Each row below holds a small network's activations on one input, seen along a few directions.
In each table, some parts of the input vary, and every possible input appears once, in random order.
Descriptions start from the smaller parts, as in this example, which fits no table here: ring(5) and (point or (values(2) and line(4)) or ring(11)).
Shared parts are said once, and a part with two or three values counts as separate values.
In the rows, zero is written as 128.

Other details of the inputs vary at random and push rows far along two fixed directions, the same in every table; ignore that.

Rows:
x1: 100 90 104 88 147 126 195 126 97 128 139 154
x2: 105 114 137 134 124 183 85 120 110 137 126 111
x3: 129 155 137 137 138 119 117 139 150 110 133 107
x4: 130 141 127 143 128 137 105 120 145 125 128 98
x5: 129 135 121 127 119 165 94 129 118 132 122 125
x6: 136 146 157 140 123 136 111 117 147 130 135 113
x7: 135 161 148 156 144 136 99 136 147 108 135 100
x8: 138 145 139 155 141 133 106 126 136 124 131 97
x9: 118 118 107 98 135 57 178 157 153 98 126 139
x10: 119 85 120 113 109 209 96 117 57 184 117 127
x11: 101 43 116 80 114 192 134 143 30 178 110 160
x12: 129 147 150 149 125 115 112 116 165 114 132 121
x13: 146 162 114 149 125 118 111 129 154 119 128 117
x14: 143 168 127 141 133 122 109 141 146 112 133 122
x15: 129 120 110 110 138 58 176 147 144 114 127 127
x16: 144 151 139 140 111 138 107 119 149 129 131 133
x17: 135 166 149 152 144 155 132 89 152 119 157 120
x18: 107 91 106 105 143 152 174 106 89 148 136 138
x19: 127 112 121 95 124 43 192 142 162 108 123 152
x20: 125 112 99 120 126 91 149 139 125 127 116 149
x21: 137 124 131 145 126 180 91 122 93 154 123 117
x22: 130 107 137 107 130 61 184 143 134 115 121 148
x23: 147 173 144 164 120 120 97 116 169 112 132 131
x24: 111 107 130 139 123 173 91 113 108 148 124 107
x25: 124 133 110 126 129 100 133 146 138 110 123 146
x26: 153 168 149 150 120 133 102 119 150 127 134 127
x27: 128 82 126 93 115 101 175 142 90 145 114 172
Description of these inputs: values(3) and (point or (values(2) and line(4))).
Q: Changing only the values(3) part turns x2 into x12. The same change can be made to x11. Which row results?
A: x27
Q: Which other rows does x25 become when the values(2) part takes its other values? List them by row number.
A: x2
Q: Which other rows agree with x8 in the values(3) part? List them by row number.
A: x4, x10, x13, x15, x18, x20, x21, x24
Q: Which other rows does x7 become when the line(4) part takes its other values? List them by row number.
A: x2, x3, x9
